These are the activations of a small neural network, seen along a few directions. Each row is one input.
In each table, some parts of the input vary, and every possible input appears once, in random order.
Descriptions start from the smaller parts, as in this example, which fits no table here: one of 3 separate values, together with either a single point or one of 9 places along a line or (one of 6 places along a line, together with one of 8 places around a ring).
Shared parts are said once, and a part with two or three values counts as separate values.
(in the rows, 128 means zero)

Table:
R1: [152 101 138 156 151 165 115  64 159 197 116 112]
R2: [ 77 162  75 113  85 133 164 221  82  70 160 174]
R3: [198  85 162  99 122 121 122  82 155 153 100 102]
R4: [ 64 203  69 102  98 173 140 194  66  70 154 160]
R5: [179  84 150 112 137 151 125  69 148 191 108 107]
R6: [139  98 183 132 149  96 105 124 157 117 134 125]
R7: [129 109 133 195 155 142  89  66 156 176 125 123]
R8: [ 77 218  58  68 103 149 162 211  85  97 107 122]
R9: [183  85 173  97 136 110 133 112 160 116 119  95]
R10: [138 113 116 182 174 100  83  80 137 152 144 123]
R11: [111 107 157 162 148  88  85  92 151 136 147 134]
R12: [ 89 172 123 117  78 108 214 221  80  61 121 162]
Q: What is each input in this table made of?
A: either one of 4 places along a line or one of 8 places around a ring
Q: A walk changes only the place on the ring of 8. It starts at R3 and steps to R5. List the rest of the walk in order.
A: R1, R7, R10, R11, R6, R9

Table:
R13: [193  76 141  94 133 168 140  57 156 198  93 101]
R14: [138 132  98 142 159 180  59  50 151 189 143 103]
R15: [170  77 140 209 140 152 124  42 141 207 132 143]
R16: [123 174  90  79  95 142 178 193  96  88 115 131]
R17: [180  99 137  78 138 168  90  72 168 182  94  79]
R18: [ 55 216  77 120 106 181 140 182  91 100 132 145]
R19: [115  98 158 194 177  64  62  84 167 108 147 127]
R20: [107 116 130 162 194  99  33  95 157 121 149 105]
R21: [131 144 106  87  86 104 187 185  93 104 125 135]
R22: [125 154 104  88  90 114 184 188  91 103 117 141]
R23: [117 117 160  66  86  99 150 213  94  22 168 152]
R24: [113 195  89  72  93 167 162 193  94  74 112 119]
R25: [155  99 184  88 161  91  73 103 166 125  97  86]
R26: [141  74 178 228 159  69  98  73 154 127 141 135]
R27: [127 132 107 148 181 150  36  77 167 165 157 101]
R28: [204  55 180 130 128 142 164  64 160 190  98 102]
R29: [ 65 174  88 149 105 123 162 178  82 125 142 165]
R30: [157  90 198 104 152  70  99 103 179 119 113 107]
R31: [ 64 181  80 142 113 139 158 184  91 115 143 170]
R32: [170 105 156  80 162 137  67  99 175 158  92  77]
R33: [117 184  88  77  95 151 169 189  95  81 110 127]
R34: [159  71 161 230 135 103 122  60 146 174 133 144]
R35: [ 59 129 127 130 105 111 126 214 101  28 194 181]
R36: [126 151  97  82  89 121 184 193  92  91 123 134]
R37: [ 73 161  92 154 112 115 163 188  85 121 152 170]
R38: [ 57 208  75 128 112 167 145 178  90 103 130 154]
R39: [181  67 220 136 142  69 141  88 166 132 103 113]
R40: [204  57 203 143 130 108 168  80 160 168 104 102]
R41: [ 61 197  76 137 113 157 153 183  89 111 137 161]
R42: [155 108 103 162 149 181 101  32 144 209 145 127]
Q: What is each input in this table made of?
A: one of 2 separate values, together with either a single point or one of 6 places along a line or one of 8 places around a ring
Q: The inputs of R15 and R28 match in every part but the choice among 2 separate values. If R27 is changed in the same way as R15 into R28, which row does it become?
A: R32
Q: Which other rows does R31 become when the place on the line of 6 takes its other values? List them by row number.
A: R18, R29, R37, R38, R41

Table:
R43: [113 148 116  93  78 151 202 196  89  94 122 153]
R44: [ 88 179  88 101 110 113 132 200  99  73 142 140]
R45: [194  65 179 145 142  96 134  67 165 159 106 105]
R46: [174  95 152 117 156 146 100  57 168 195 108  97]
R47: [199  78 173 136 133 118 141  71 163 178 105  98]
R48: [149  84 172 143 167 113  59  74 172 152 118 109]
R49: [112  93 102 244 181 161  34  28 151 192 191 154]
R50: [155  95 156 131 167 136  78  66 173 176 120  92]
R51: [163  69 178 157 167  98  86  77 172 135 116 114]
R52: [ 20 231  38 218 143 152 119 162  84 135 150 174]
R53: [ 80 161 102 103 110  96 149 203  91  68 147 153]
R54: [ 92 189  84  97 109 146 142 193  97  81 140 127]
R55: [ 88 152 114  97  97  97 164 206  87  68 144 157]
R56: [175  76 188 152 151  92 115  82 171 135 118 110]
R57: [ 97 145 125  94  80 121 188 199  87  81 135 159]
R58: [ 97 192  84  78  90 164 154 176  93  91 128 133]
R59: [110 166  96  77  83 171 180 182  82  95 114 137]
R60: [197  86 157 120 142 132 127  66 157 197  99  91]
Q: The inputs of R47 and R43 match in every part but one. If R48 is changed in the same way as R47 into R43, which row does it become?
A: R44
Q: What is each input in this table made of?
A: one of 2 separate values, together with either a single point or one of 8 places around a ring
Q: Which other rows does R52 become when the choice among 2 separate values takes its other values? List them by row number.
A: R49
